These are the activations of a small neural network, seen along a few directions. Each row is one input.
Each table varies a few parts of the input and shows all the possible inputs, shuffled.
Descriptions start from the smaller parts, as in this example, which fits no table here: line(6) and (point or ring(9) or (values(3) and ring(8))).
Shared parts are said once, and a part with two or three values counts as separate values.
(in the rows, 128 means zero)

Other details of the inputs vary at random and push rows far along two fixed directions, the same in every table; ignore that.

Table:
R1: 60 100 97 196 132 197 130 66 137 156 87 132 186 148 162 91 103
R2: 82 124 177 172 117 77 175 199 102 163 170 185 49 55 125 115 75
R3: 182 147 140 76 182 147 106 65 133 127 99 59 170 159 113 151 211
R4: 216 162 146 73 119 118 162 225 107 106 217 131 26 158 175 119 92
R5: 199 121 143 38 105 107 96 189 138 51 185 121 126 175 113 171 117
R6: 204 149 45 54 129 189 66 85 122 120 123 59 133 232 142 146 190
R7: 55 114 167 204 91 39 173 190 146 147 142 221 120 9 93 120 63
R8: 68 90 113 135 109 122 105 47 127 79 89 125 178 89 34 160 170
R9: 14 91 163 232 116 135 152 62 164 133 67 137 238 41 150 85 68
R10: 67 89 170 227 101 94 188 237 163 175 108 221 150 104 157 112 27
R11: 127 141 113 113 162 113 109 43 111 139 82 88 150 93 60 151 223
R12: 160 170 71 56 154 155 73 20 92 113 117 64 90 132 103 136 215
R13: 163 165 116 76 121 92 127 174 90 132 185 136 11 112 128 142 133
R14: 247 156 89 50 102 109 99 212 146 125 153 119 98 221 135 159 138
R15: 116 119 196 179 129 109 199 225 124 138 168 175 81 92 169 101 41
R16: 204 162 118 70 105 104 128 209 136 91 213 121 71 158 173 123 79
R17: 136 161 91 88 135 123 79 24 120 112 103 84 142 101 73 142 209
R18: 145 123 102 125 158 191 115 80 114 153 88 99 139 199 141 128 187
R19: 109 154 128 138 89 69 137 186 128 118 175 177 66 76 129 119 66
R20: 95 126 148 151 169 123 125 60 99 160 106 117 127 86 81 147 196
R21: 42 83 172 213 138 122 151 71 165 138 59 137 238 51 138 100 96
R22: 64 114 136 172 159 187 140 33 114 122 91 100 190 100 167 84 118
R23: 68 99 109 187 148 201 132 65 125 161 86 129 163 157 163 89 136
R24: 100 83 103 121 108 182 68 84 148 91 75 100 221 182 100 149 160
R25: 227 164 151 41 171 117 138 163 111 117 168 92 81 175 129 154 172
R26: 153 128 109 124 83 111 124 208 153 130 160 155 123 173 159 130 74
R27: 153 120 139 145 125 121 160 232 139 159 141 172 90 177 144 130 98
Description of these inputs: values(3) and (point or ring(8)).
- Changing only the values(3) part turns R17 into R9. The same change can be made to R13. Which row results? => R4
- Which other rows does R27 become when the values(3) part takes its other values? List them by row number. => R20, R25
- List by row number the other rows that have the values(3) part in common with R24. => R1, R6, R10, R14, R18, R23, R26, R27

Table:
R28: 53 106 170 196 101 85 168 171 134 135 136 190 128 45 127 110 53
R29: 160 146 121 89 150 127 102 91 116 124 124 88 127 135 110 147 181
R30: 156 147 137 103 95 71 144 218 127 110 188 170 54 107 119 138 87
R31: 189 138 128 87 92 91 136 247 130 115 194 161 64 166 138 148 84
R32: 160 136 100 101 143 162 103 80 131 128 103 88 151 168 137 129 171
R33: 18 79 172 239 116 128 172 146 152 157 89 189 187 72 142 99 55
R34: 148 146 108 81 155 143 83 52 114 117 104 72 140 132 103 147 202
R35: 152 125 104 93 146 170 96 74 124 114 107 81 156 176 121 139 179
R36: 242 164 77 18 142 162 77 109 115 94 154 57 101 223 129 156 198
R37: 62 107 175 201 106 84 177 177 136 144 137 188 131 55 130 110 54
R38: 156 128 113 99 148 164 107 85 127 118 103 91 155 172 125 135 177
R39: 103 128 127 144 148 161 125 78 111 145 107 111 131 127 137 115 151
R40: 106 116 128 151 141 161 128 83 138 130 92 115 175 136 146 113 132
R41: 175 141 124 107 93 99 141 234 134 119 191 158 76 153 157 127 68
R42: 48 106 139 188 141 140 136 42 132 139 72 123 184 72 103 114 148
R43: 164 144 144 119 120 96 166 232 120 142 187 165 49 134 158 123 77
R44: 34 91 133 213 141 166 132 47 144 156 49 128 218 97 132 103 128
R45: 194 158 104 64 144 120 106 107 115 117 148 95 97 155 99 153 191
R46: 167 149 138 97 102 69 144 221 127 113 199 173 51 113 119 138 88
R47: 72 105 117 170 135 159 117 67 136 143 76 118 187 122 128 117 136
- Changing only one part turns R30 into R42. The same change can be made to R46. Which row results? => R45
- Describe the family of inputs behind these rows. => values(2) and (point or line(4) or ring(5))
- Which other rows does R34 become when the values(2) part takes its other values? List them by row number. => R29

Table:
R48: 100 124 163 165 102 77 175 224 135 138 178 197 84 81 151 113 37
R49: 122 120 129 139 140 146 122 112 132 143 101 116 152 140 133 126 138
R50: 166 130 108 101 137 142 116 127 126 125 122 110 127 171 125 143 155
R51: 120 122 129 125 127 132 114 94 137 108 116 116 158 114 123 127 130
R52: 146 125 120 127 116 121 130 161 140 136 132 138 122 156 133 133 119
R53: 109 126 125 134 140 149 125 94 121 132 117 118 133 130 139 118 137
R54: 168 133 115 91 133 140 115 128 134 115 129 100 151 169 131 140 148
R55: 114 124 134 135 137 125 120 103 124 134 109 117 143 114 111 136 151
R56: 122 130 139 141 147 128 135 95 121 138 117 113 134 109 114 126 154
R57: 91 109 156 164 107 95 157 178 133 135 138 176 120 89 119 125 82
R58: 177 149 101 86 108 123 113 170 129 117 169 127 84 167 131 138 128
R59: 79 118 161 182 111 114 175 172 128 140 143 173 110 87 160 98 56
R60: 119 118 126 131 123 146 115 96 129 112 122 113 162 132 135 123 124
R61: 154 142 109 97 132 145 106 116 118 123 132 99 113 154 132 134 150
R62: 189 153 113 70 113 104 111 165 122 117 156 127 86 161 105 157 153
R63: 115 126 136 136 147 127 127 98 123 137 116 121 138 115 111 133 152
R64: 127 126 137 142 148 153 134 106 125 141 105 119 143 134 141 116 146
R65: 113 128 121 133 134 132 116 97 123 130 112 116 139 111 124 127 141
R66: 69 116 150 185 130 123 161 111 130 145 114 148 142 70 140 104 94
R67: 122 122 132 139 149 150 128 107 129 142 107 123 147 141 136 123 142
R68: 213 167 104 56 97 86 116 219 124 108 198 144 48 165 124 149 117
R69: 116 121 138 124 133 126 120 103 142 108 109 117 159 116 111 135 143
R70: 112 123 115 131 130 135 118 97 123 124 113 123 140 115 116 125 141
R71: 110 119 113 137 129 152 120 99 124 124 116 119 139 132 127 123 135
- Describe the family of inputs behind these rows. => line(4) and (point or line(5))
- Changing only the line(4) part turns R51 into R54. The same change can be made to R66. Which row results? => R64
- List by row number the other rows that have the line(4) part in common with R53. => R58, R59, R60, R61, R71
